Each row below is a small network's average activation on inputs in which a field has the value named, seen along a few directions.
Values that are neighbours, or in one group, have similar rows; names and order tell nothing.
In the rows, 128 means zero.

Other fields vary at random and push rows far along two fixed directions, the same in every table; ignore that.

Values of Pul:
m8: [108 103 148 136 112 145 122 164 140 100 117 125 163 124]
m1: [123 157 137 121 162 129 134 145 173 126 126 123  86 114]
m13: [ 62  98 149 142 125 134 136 138 139  69 112 135 169 120]
m15: [163 134 112 122 133 111 119  93 110 152 137 138 100 125]
m9: [145 151 127 142 151 137 145  88 151 150 146 142 144 141]
m2: [162 101 143 174  89 129  95  92 116 123 124 126 188 142]
m4: [ 80 148 125  82 150 124 164 187 124 135 122 129  87 139]
m10: [240 203 135 179 166 152 116 110 185 196 146 109  62 128]
m6: [ 56  97 102  59 122 114 139 183 102  80 133 129 112 108]
m11: [166 124 132 142 114 106 115 112 116 174 127 120  93 133]
m3: [112  82 117 125  88 125 108  94  90 101 123 139 178 126]
m14: [113 144 130  89 122 114 125 238 166 142 127 102  40 107]
m12: [132 133 134 159 133 137 139  73 127 113 116 146 178 125]
m7: [118 131 106 104 148 138 147 132 104 118 133 126 141 140]
m16: [132 111 133 138  99 114 118 139 121 151 124 120 128 131]
m5: [135 130 118 135 133 138 127  61  85 116 134 139 180 144]
The values of Pul form a ring.
Q: Which values are neighbours of m4? Give them in the order they are listed.
A: m9, m7
Q: Which values are neighbours of m15? Give them in the order they are listed.
A: m6, m3
Q: How many steps from neighbour to neighbour lead from m11 to m5, at the fewest?
A: 4

Values of Kuf:
b5: [ 57  98 138 106 114 130 133 182 137  77 114 126 146 114]
b9: [125  92 135 171  98 145 100  58 111  84 117 142 241 137]
b4: [194 165 130 130 142 119 119 150 146 190 143 113  41 123]
b8: [134 145 112 103 152 124 138 129 126 137 137 128  92 119]
b7: [ 75 116 138 125 122 134 141 143 141  94 112 133 158 123]
b1: [203 154 132 166 131 132 111  98 140 172 137 120 101 137]
b10: [ 91 125 118  87 136 117 148 177 113 124 128 123  96 128]
b6: [ 93 121 125  81 122 104 141 202 132 138 127 119  70 119]
b3: [102 125 117 111 133 128 138 121 110 114 129 133 138 130]
b2: [122 116 143 159 124 143 124  91 135 102 122 141 191 135]
b11: [212 151 121 169 134 132 117  56 116 176 142 131 133 144]
The values of Kuf form a line.
Q: Going along Kuf from b8 by way of its neighbour b3, in what order are b4, b7, b6, b11 met?
A: b11, b6, b4, b7
Q: Which values are neighbours of b5? Give them in the order they are listed.
A: b9, b2

Values of Reg:
k14: [ 63  75 128 130  96 137 106 111 103  47 109 133 226 120]
k2: [115 124 134 146 132 137 142 115 130 115 119 128 160 136]
k3: [101 127 127  86 133 110 135 194 118 127 123 119  61 118]
k10: [151 135 113 127 131 123 130  93 107 146 134 133 143 129]
k6: [130 152 120 119 149 127 134 125 130 135 141 124 107 127]
k5: [ 33 102 141  93 113 116 140 202 138  85 105 128 131 120]
k4: [114 148 133  88 163 128 154 193 157 145 138 120  58 120]
k1: [125 110 131 153 120 142 119  96 129  96 119 137 174 120]
k13: [164 114 135 176 102 138 109  56 102 138 126 137 194 147]
k8: [215 148 134 173 127 129 107  83 137 181 141 123 121 146]
k11: [144 154 113 107 145 125 144 139 124 150 136 131  86 130]
k7: [137 150 136 129 134 129 131 150 163 141 127 124  98 120]
k9: [190 151 118 137 147 121 123  86 128 177 147 127  87 134]
k12: [111 102 128 127 102 131 119 148 126 108 129 128 147 126]
The values of Reg form a ring.
Q: Going along Reg from k9 by way of its neighbour k10, in what order are k14, k5, k1, k7 met?
A: k5, k7, k1, k14
Q: Which values are neighbours of k13? Give them in the order they are listed.
A: k3, k8
Q: Which values are neighbours of k4? Give them in the order they are listed.
A: k2, k6
